A small network was trained on invented records. Each row is its activation on one of them, seen along a few directions.
Each row is followed by the record's values for the fields K, J, Z, P, W.
Other fields move the rows too, some of them a lot.
(in the rows, 500 means zero)
Strong random noise was added to every row along 3 fixed directions; ignore it. To show where, here is one row again and again, with new noise each time:
[470 340 491 478 495 289 546 369 512 577 448 536 536 556 652 530 504 636
 627 557 523 466 381]
[547 436 448 363 308 497 438 608 535 726 653 655 482 561 789 460 512 677
 518 568 333 499 455]
[505 461 527 378 316 513 358 691 497 652 639 663 525 545 751 501 611 712
 472 581 293 534 478]
[454 441 587 434 420 451 391 615 455 565 539 606 564 529 645 535 644 720
 483 572 376 513 476]
[579 437 400 344 298 518 490 576 550 791 676 656 449 567 806 421 450 665
 526 555 351 467 461]

[500 392 615 483 460 537 492 550 473 542 602 547 526 565 506 514 606 540
 412 521 378 534 520]
<K:k2 J:j4 Z:z1 P:p2 W:w2>
[448 475 450 536 429 378 354 604 533 406 479 552 596 507 569 592 606 467
 550 523 459 598 388]
<K:k2 J:j6 Z:z6 P:p1 W:w1>
[500 413 488 536 428 333 402 533 558 491 483 514 525 502 649 519 550 518
 639 568 447 575 403]
<K:k1 J:j3 Z:z3 P:p2 W:w1>
[531 639 508 391 451 781 642 523 441 549 503 416 472 457 357 475 403 600
 415 437 495 390 701]
<K:k2 J:j2 Z:z5 P:p1 W:w2>
[503 441 456 540 527 406 456 413 557 375 468 385 476 506 451 557 538 412
 538 517 536 565 463]
<K:k1 J:j1 Z:z2 P:p2 W:w1>
[367 404 647 516 560 525 478 434 439 302 523 405 483 590 290 632 667 499
 315 493 460 541 516]
<K:k1 J:j4 Z:z6 P:p2 W:w2>
[363 508 636 490 503 411 381 547 445 416 428 509 590 495 569 591 613 605
 565 532 478 563 453]
<K:k2 J:j5 Z:z4 P:p1 W:w1>
[421 558 629 602 544 468 287 676 409 234 394 480 673 410 377 591 666 464
 473 500 430 625 503]
<K:k1 J:j6 Z:z1 P:p1 W:w1>
[418 644 649 562 695 574 531 554 352 473 374 488 609 416 238 401 574 631
 423 420 642 403 655]
<K:k2 J:j1 Z:z3 P:p1 W:w2>
[520 536 506 453 349 493 425 532 532 416 543 536 561 459 566 579 558 488
 606 553 344 622 467]
<K:k2 J:j2 Z:z5 P:p2 W:w2>
[653 539 389 639 732 597 696 469 402 681 463 465 428 428 220 338 417 391
 324 410 758 270 536]
<K:k2 J:j6 Z:z6 P:p2 W:w1>
[491 537 569 454 606 468 600 450 477 571 451 546 514 470 459 448 515 588
 531 480 584 397 517]
<K:k2 J:j2 Z:z5 P:p1 W:w2>
[361 622 738 486 614 653 468 634 340 374 467 423 573 437 291 530 740 657
 364 463 415 466 637]
<K:k2 J:j4 Z:z1 P:p2 W:w2>
[488 536 558 570 527 333 355 616 472 456 477 577 562 450 550 460 612 563
 480 527 475 486 468]
<K:k1 J:j3 Z:z3 P:p2 W:w1>
[465 409 493 520 526 457 632 341 540 492 408 392 507 528 459 484 476 578
 563 451 604 499 508]
<K:k2 J:j1 Z:z3 P:p2 W:w2>
[518 539 496 609 458 559 557 374 528 318 410 319 511 465 302 615 488 322
 524 491 518 575 554]
<K:k1 J:j2 Z:z5 P:p2 W:w1>
[430 492 531 513 658 474 703 212 478 514 420 348 475 464 395 514 425 527
 506 435 670 386 503]
<K:k2 J:j5 Z:z4 P:p2 W:w2>
[370 326 616 578 567 356 636 202 514 289 386 424 527 541 339 693 471 494
 428 596 588 609 430]
<K:k2 J:j2 Z:z5 P:p2 W:w2>
[317 550 714 529 580 615 456 547 357 316 407 461 546 514 261 585 678 546
 321 535 443 492 689]
<K:k1 J:j4 Z:z6 P:p2 W:w2>
[453 539 656 412 601 602 495 659 352 624 548 609 499 468 449 429 667 806
 323 531 506 382 591]
<K:k2 J:j3 Z:z2 P:p1 W:w2>
[408 541 596 511 609 466 534 429 413 480 394 454 568 462 435 503 513 570
 554 466 596 449 515]
<K:k2 J:j5 Z:z4 P:p1 W:w1>
[449 452 492 589 600 320 554 338 498 421 299 402 561 474 446 496 420 481
 676 506 653 464 437]
<K:k1 J:j3 Z:z3 P:p1 W:w1>
[348 476 666 518 595 471 430 526 392 432 404 540 556 484 417 561 635 614
 435 536 461 468 605]
<K:k1 J:j4 Z:z6 P:p2 W:w2>
[461 534 564 468 338 521 322 643 550 397 533 496 560 508 586 652 631 512
 538 554 315 644 475]
<K:k2 J:j2 Z:z5 P:p2 W:w1>
[444 589 613 464 598 695 664 407 396 540 462 355 520 506 266 498 493 674
 351 386 526 410 660]
<K:k2 J:j1 Z:z3 P:p2 W:w2>
[513 534 489 574 619 556 618 391 507 443 447 346 481 476 252 470 454 457
 421 424 648 433 554]
<K:k2 J:j1 Z:z3 P:p2 W:w1>
[433 333 552 416 530 379 548 345 583 615 577 584 378 629 689 542 484 576
 424 596 563 500 340]
<K:k2 J:j5 Z:z4 P:p2 W:w2>
[589 592 427 443 377 537 397 721 540 732 669 648 445 502 683 382 517 579
 493 511 368 517 503]
<K:k2 J:j1 Z:z3 P:p2 W:w1>
[536 493 459 512 519 504 590 479 508 575 445 463 450 482 473 438 435 543
 562 460 562 445 493]
<K:k2 J:j1 Z:z3 P:p1 W:w1>
[551 510 469 518 536 499 451 578 496 465 482 557 572 483 513 491 548 426
 474 527 466 568 409]
<K:k2 J:j6 Z:z6 P:p1 W:w2>
[649 512 382 526 509 614 601 498 523 680 538 491 425 483 434 358 333 397
 485 439 600 382 531]
<K:k1 J:j6 Z:z1 P:p1 W:w1>
[564 511 447 494 407 492 477 534 540 504 500 485 503 492 545 529 456 456
 631 502 462 540 498]
<K:k1 J:j2 Z:z5 P:p1 W:w1>
[600 473 430 684 579 431 425 627 450 298 445 460 526 447 330 531 541 270
 397 455 597 564 463]
<K:k1 J:j6 Z:z1 P:p1 W:w1>
[490 441 380 437 447 432 534 413 618 554 514 477 499 555 655 540 428 474
 572 491 483 489 380]
<K:k2 J:j6 Z:z6 P:p1 W:w1>
[437 526 649 605 613 464 330 660 413 345 412 493 598 446 319 565 671 505
 431 496 536 512 497]
<K:k1 J:j6 Z:z1 P:p1 W:w1>
[376 518 535 626 565 342 483 500 484 251 322 417 631 488 481 600 549 421
 654 493 520 573 466]
<K:k2 J:j4 Z:z1 P:p1 W:w1>
[501 486 397 558 579 277 649 209 544 434 310 425 546 457 485 486 331 384
 793 453 658 443 415]
<K:k1 J:j2 Z:z5 P:p1 W:w1>
[485 606 514 521 537 662 628 550 440 462 523 424 492 538 320 453 494 419
 390 448 525 475 628]
<K:k2 J:j4 Z:z1 P:p2 W:w2>
[582 510 265 491 494 412 611 351 594 680 471 564 454 483 694 380 258 486
 767 429 536 470 464]
<K:k1 J:j1 Z:z2 P:p1 W:w2>
[433 448 697 561 631 429 505 444 419 455 413 448 561 568 347 544 627 641
 387 516 552 523 517]
<K:k2 J:j1 Z:z3 P:p2 W:w2>
[426 348 565 366 518 431 548 440 475 598 552 583 482 544 623 478 562 744
 432 567 485 467 421]
<K:k2 J:j3 Z:z2 P:p1 W:w2>
[390 521 640 455 544 762 626 407 365 413 462 399 476 487 282 540 556 584
 340 423 598 481 689]
<K:k1 J:j5 Z:z4 P:p1 W:w2>
[527 561 582 490 571 642 492 574 411 496 515 480 513 475 427 463 536 532
 435 486 438 463 598]
<K:k1 J:j4 Z:z6 P:p2 W:w2>
[534 422 443 330 280 725 493 481 550 565 751 495 345 585 601 501 492 471
 278 489 408 576 550]
<K:k1 J:j5 Z:z4 P:p2 W:w2>

Which values does each new row have?
[623 606 433 495 486 722 533 626 431 607 585 482 477 429 366 377 417 441
 395 425 520 432 646]
<K:k1 J:j6 Z:z1 P:p1 W:w1>
[493 523 537 551 612 516 520 459 444 406 399 394 565 430 304 495 493 431
 472 448 584 455 534]
<K:k1 J:j6 Z:z1 P:p1 W:w1>
[433 508 535 492 454 424 396 552 514 442 482 529 537 498 603 576 559 538
 562 516 484 555 423]
<K:k2 J:j5 Z:z4 P:p1 W:w1>
[543 581 489 499 354 603 305 759 525 480 560 561 531 464 592 466 534 501
 486 544 354 579 524]
<K:k1 J:j3 Z:z3 P:p1 W:w1>
[614 248 437 453 394 475 426 518 685 524 693 614 314 673 621 572 515 330
 371 595 398 596 338]
<K:k1 J:j4 Z:z6 P:p2 W:w2>
[520 567 449 465 582 722 637 501 456 563 517 469 485 494 389 454 490 571
 361 434 537 398 538]
<K:k2 J:j6 Z:z6 P:p1 W:w2>
[590 606 430 410 266 698 583 531 583 562 635 483 461 576 504 532 389 382
 458 508 393 573 590]
<K:k2 J:j2 Z:z5 P:p2 W:w2>
[601 409 321 542 534 426 651 297 595 582 424 416 438 515 491 438 234 329
 611 449 652 406 400]
<K:k1 J:j6 Z:z1 P:p1 W:w1>
[457 380 501 504 534 325 556 320 518 578 536 482 450 507 630 510 490 523
 556 548 585 484 380]
<K:k2 J:j5 Z:z4 P:p2 W:w1>
[486 517 468 451 493 576 600 377 453 601 480 489 513 515 473 422 390 499
 558 468 501 410 619]
<K:k1 J:j4 Z:z6 P:p2 W:w2>
[418 384 554 496 576 366 445 361 526 290 408 417 542 532 447 618 598 487
 552 515 515 627 406]
<K:k1 J:j1 Z:z2 P:p1 W:w2>
[545 555 420 469 565 622 694 357 464 562 528 411 395 486 418 400 392 449
 496 434 501 386 590]
<K:k1 J:j4 Z:z6 P:p2 W:w2>
[557 599 429 518 623 491 711 355 468 544 402 449 485 438 371 400 340 500
 564 370 696 282 627]
<K:k1 J:j2 Z:z5 P:p1 W:w1>
[620 550 290 410 298 617 637 430 626 662 631 472 407 513 572 469 301 392
 578 470 466 477 523]
<K:k2 J:j2 Z:z5 P:p2 W:w1>
[587 400 366 566 679 366 710 259 529 505 377 440 506 505 433 454 371 349
 603 476 700 453 347]
<K:k2 J:j6 Z:z6 P:p1 W:w2>
[610 525 385 458 400 631 518 562 525 636 594 516 431 515 559 415 398 448
 552 463 454 456 541]
<K:k1 J:j4 Z:z6 P:p1 W:w1>
[382 642 608 595 732 454 497 507 365 464 266 543 625 389 367 420 595 692
 555 407 625 422 648]
<K:k1 J:j1 Z:z2 P:p1 W:w2>
[648 530 412 440 496 672 619 459 502 781 672 523 335 530 547 367 341 490
 415 470 534 390 550]
<K:k1 J:j5 Z:z4 P:p2 W:w2>
[536 474 369 539 393 383 393 515 596 433 494 506 550 488 641 544 460 402
 737 525 444 634 437]
<K:k1 J:j1 Z:z2 P:p1 W:w1>
[582 577 515 519 727 534 609 536 393 787 556 679 434 489 495 286 470 728
 296 512 623 254 551]
<K:k2 J:j3 Z:z2 P:p2 W:w2>
[597 284 471 430 374 436 427 510 645 551 659 582 407 629 694 532 449 491
 411 633 388 607 372]
<K:k1 J:j3 Z:z3 P:p2 W:w2>
[443 716 623 439 370 704 335 784 428 361 498 521 600 423 488 583 606 550
 478 530 278 605 704]
<K:k1 J:j2 Z:z5 P:p1 W:w2>
